Each row below holds a small network's activations on one input, seen along a few directions.
In each table, some parts of the input vary, and every possible input appears once, in random order.
A made-up example of a description, with smaller parts first: ring(8) and (point or (values(2) and line(4)) or line(9)).
Shared parts are said once, and a part with two or three values counts as separate values.
In the rows, zero is written as 128.

Other details of the inputs vary at random and push rows far along two fixed directions, the same in every table; ignore that.
To show where, the next rows are all for the same input, with only those details redrawn:
[161 101 102 129 159 100 145 138 123 119 115 145]
[163 194 109 170 140 117  73  84 137 104 161 138]
[199  91  82 108 195  84 140 107 122 101 119 168]
[126 221 131 198 102 136  65 104 141 119 165 114]
[167 168 105 157 149 111  92  95 134 106 149 142]
[105  74 130 142 118 115 185 210 118 152  89 114]
[103 118 135 163 105 125 152 187 125 146 109 109]

Rows:
x1: [ 89 119 157 117 102 151 151 154 134 149 123 107]
x2: [ 99  18 140  70 131 126 209 194 110 160  80 122]
x3: [126 153 143  98 137 144 118  93 134 115 151 125]
x4: [101  48 131 126 114 115 197 220 116 158  77 120]
x5: [ 54 180 178 150  63 175 105 143 131 150 148  80]
x6: [129 151 138 103 135 143 114  92 136 117 147 130]
x7: [161  74  97  70 161 116 150  98 117 107  96 175]
x8: [114 140 131 168 103 124 130 161 129 137 123 117]
x9: [136 225 127 186 116 141  46  83 140 114 171 122]
x10: [154 163 125 109 146 134  83  58 134 108 165 139]
x11: [136  86 130  92 144 125 158 129 132 137 119 137]
x12: [115 135 145 110 124 142 119 112 128 132 145 115]
x13: [152 157 112 158 139 114 105 116 132 115 140 135]
x14: [ 70 123 170 124  88 158 156 170 134 157 123  91]
x15: [102 129 140 165 109 130 141 181 126 148 115 104]
x16: [159 110  98  94 147 119 111  74 114 105 113 165]
x17: [184  76 102  66 187 104 137  81 124 113 130 164]
x18: [147 100 123  86 153 125 144 108 132 124 125 145]
x19: [144 158 116 152 132 123  95 111 130 120 138 136]
x20: [ 53 182 182 144  68 175 107 142 130 147 154  77]
x21: [ 65 127 152 149  49 153 143 161 126 149 102 112]
Describe the family of inputs behind these rows.
> values(3) or ring(6) or (values(2) and line(6))
Which other rows does x2 become when the values(2) part takes its other values? List them by row number.
> x18

Rows:
x22: [ 79 194 176 135 102 177  95 120 142 145 170  84]
x23: [172 107  96 138 165  92 134 136 128 117 128 149]
x24: [ 85  72 137 113 104 137 168 186 106 149  87 116]
x25: [151  90 110 126 161 102 162 155 120 126 104 135]
x26: [ 75 129 154 176  80 139 161 217 130 156 104  93]
x27: [127  44 118  83 147 115 179 167 106 135  81 142]
x28: [139  53 118  86 153 114 165 152 110 132  93 143]
x29: [104 192 136 209  86 137  86 144 134 142 151  98]
x30: [ 91  68 144 109 118 132 160 186 107 155 104 106]
x31: [147 122 130  99 145 124 128  94 136 121 144 136]
x32: [151  76 129  49 191 129 163 118 125 124 125 138]
x33: [150 165 110 117 149 129  75  69 118  98 148 144]
x34: [ 52 121 186 116  96 174 158 189 134 172 133  71]
x35: [163 210 126 128 137 137  56  28 143  93 184 142]
x36: [ 84 184 167 156  77 160 103 123 143 143 156  96]
x37: [102 112 146 107 109 139 154 142 125 134 117 119]
x38: [134 183 134 128 118 141  80  64 136 110 170 128]
x39: [ 93  74 144 118 111 134 168 188 116 154  92 115]
x40: [111 183 141 140  97 150 103  94 144 125 150 125]
x41: [165 167 111 119 158 124  63  57 122 100 165 144]
x42: [174  98  96  88 172 109 116  84 113 103 126 163]
x43: [151 150 120 126 141 126  84  84 128 118 152 138]
x44: [167  67 101 119 176  90 163 148 117 130 106 137]
x45: [104 152 152 130 102 146 124 120 136 133 140 113]
x46: [ 94 127 151 129  90 148 153 144 142 144 115 118]
x47: [135 107 131  88 146 125 136 109 120 120 137 129]
x48: [ 64 165 160 166  66 163 113 163 127 149 120  96]
x49: [ 54 134 170 140  61 161 146 170 125 154 123  88]
x50: [172 178 110 157 151 111  89  95 141 104 155 144]
x51: [ 98  74 121 154 111 117 184 214 111 153  80 113]
x52: [121 132 131 136 114 135 117 128 131 141 130 128]
x53: [141 114 126  94 143 126 142 104 130 116 126 141]
x54: [170  59  98 113 174  86 180 172 124 123 101 155]
x55: [186 219 110 173 152 114  49  60 151  98 187 142]
x56: [176 170 109 134 148 124  70  51 146 110 161 156]
x57: [147 121 115 111 148 123 117 106 122 115 121 146]
x58: [169  58  93 109 175  87 185 173 121 116  91 161]
x59: [131  67 121  66 156 120 174 133 111 118 105 138]
x60: [137  95 130 100 132 125 160 122 140 134 117 141]
x61: [177 116 101 129 176  96 131 115 124 111 127 146]
x62: [147 189 124 153 119 139  71  71 145 116 153 142]
x63: [135  66 116  93 145 117 151 142 109 132 104 140]
x64: [132  89 133  90 139 123 154 126 127 132 127 130]
x65: [151  61 100 128 157  95 172 171 114 135  95 138]
x66: [ 80 191 161 153  75 163 106 120 141 133 145 102]
x67: [ 86  95 149 114  94 142 178 170 131 153 104 115]
x68: [149  69 111  66 159 114 167 114 114 112 108 151]
x69: [ 64 179 163 150  62 167 112 132 130 136 140  95]
x70: [103  90 121 155 114 116 179 212 119 143  87 121]
x71: [125 227 142 141 111 153  53  50 135  99 183 118]
x72: [ 93 185 153 177  74 158  90 125 146 148 143 108]
x73: [ 64 191 180 136  91 184 108 137 139 147 156  81]
x74: [141 106 127  99 137 123 145 110 139 133 135 138]
x75: [163 121 106 143 153 101 137 145 133 114 125 149]
x76: [143  99 115 105 145 120 121 114 116 125 128 140]
x77: [ 71 123 151 181  83 137 159 209 119 161  96  83]
x78: [169 134 101 114 153 120 108  77 136 106 124 166]
x79: [143 110 107 103 145 123 121 106 112 111 116 149]
x80: [158 152 116 123 146 125  81  77 127 111 150 144]
x81: [114 138 137 168 117 124 133 164 129 145 127 104]
x82: [130 189 119 195 110 127  84 120 132 124 149 118]
x83: [143 105 114  98 154 122 121 114 108 114 120 141]
x84: [ 68 111 152 146  74 151 155 190 125 164  98 104]
x85: [150 129 123 104 139 125 128  87 139 119 140 146]
x86: [ 51 106 160 142  69 156 160 206 115 164  90  94]
x87: [105 152 152  98 136 161 124 116 134 129 144 111]
x88: [162 153 116 124 149 124  84  77 130 112 149 145]
x89: [174 179 119 123 144 128  81  40 155 106 172 152]
x90: [128 115 129 150 126 115 148 173 130 139 119 120]
x91: [130  74 132  76 149 120 161 133 117 130 124 126]
x92: [ 90 154 156 136  86 151 114 125 132 141 150 101]
x93: [157  44  96 114 168  86 191 185 115 127  85 152]
x94: [ 83 173 159 198  81 141 115 175 136 157 140  80]
x95: [ 62 119 169 140  66 155 163 181 137 169 119  93]
x96: [183 222  96 173 150 113  58  65 147  83 171 158]
x97: [107 156 143 134  96 148 129 113 145 130 129 126]
x98: [ 77 115 143 172  92 135 164 206 117 156  91  91]
x99: [164 114 109  79 164 117 133  77 126 100 130 158]
x100: [165 102 103 101 159 112 127  99 126 119 121 160]
x101: [116 167 137 138 116 142  81 106 119 120 148 118]
x102: [181 144  92 109 164 116  93  59 131 100 138 171]
x103: [166 116 115  94 153 119 136  80 142 111 131 159]
x104: [169 106 101 103 158 114 127  93 131 112 113 166]
x105: [175 171 111 127 157 122  63  52 136 105 167 150]
x106: [ 86 175 147 205  77 138 114 181 135 148 136  95]
x107: [163 130 108 147 151 102 126 138 137 117 137 143]
x108: [167  80  91 124 169  91 164 156 120 114 100 157]
x109: [152  49 119  62 165 107 180 131 118 126 108 146]
x110: [155 105 118  75 165 117 133  88 118 106 136 144]
x111: [ 96 217 151 217  80 146  74 133 136 142 157  84]
x112: [ 73 129 152 173  79 139 164 218 129 154  99  95]
x113: [ 77 168 158 172  68 158 103 148 138 161 142  97]
x114: [171  76  95 109 183  91 167 141 117 115  99 152]
x115: [172  57  80 111 179  86 174 150 111 115  87 160]
x116: [137 188 124 184 123 124  85 108 130 120 148 114]
Changing only one part turns x23 into x70. The same change can be made to x43. Which row results?
> x86
Changing only one part turns x52 into x113. The same change can be made to x54. Which row results?
> x107
Describe the family of inputs behind these rows.
> line(5) and (point or ring(6) or (values(2) and line(6)))
Which other rows does x62 become when the line(5) part takes its other values? List them by row number.
> x56, x72, x78, x104
Which other rows does x60 become when the line(5) part takes its other values? List them by row number.
> x46, x89, x97, x103
Which other rows does x27 become when the values(2) part takes its other values? List them by row number.
> x37
Which other rows does x79 become when the values(2) part takes its other values? List them by row number.
> x69

Rows:
x117: [ 97 182 145 176  83 147  96 131 134 137 141 107]
x118: [164  51  98  87 172  96 175 140 115 121  93 157]
x119: [104 143 143 155 105 136 127 157 129 140 130 108]
x120: [222  99  73  85 213  82 123  63 125  86 136 183]
x121: [ 70  40 145 121  95 130 213 239 110 167  64 106]
x122: [151 108 129  43 164 138 126  57 128 108 145 150]
x123: [100 241 168 129  87 183  40  34 148 118 196 108]
x124: [145 175 123 152 132 126  86  97 136 116 154 131]
x125: [112 124 129 142 111 131 132 150 124 135 115 124]
x126: [ 97 186 147 177  83 149  97 133 139 138 144 106]
x127: [194 150  95 123 185 102  97  70 132  94 151 158]
x128: [ 78  55 148 133 106 127 205 238 115 169  79  98]
x129: [180  66  94  85 184  94 163 120 122 111 107 165]
x130: [ 77 173 155 183  72 151 112 162 134 151 137  92]
Changing only one part turns x124 into x119. The same change can be made to x123. Which row results?
> x122
Describe the family of inputs behind these rows.
> values(2) and (point or line(6))
Which other rows does x129 become when the values(2) part takes its other values? List them by row number.
> x126
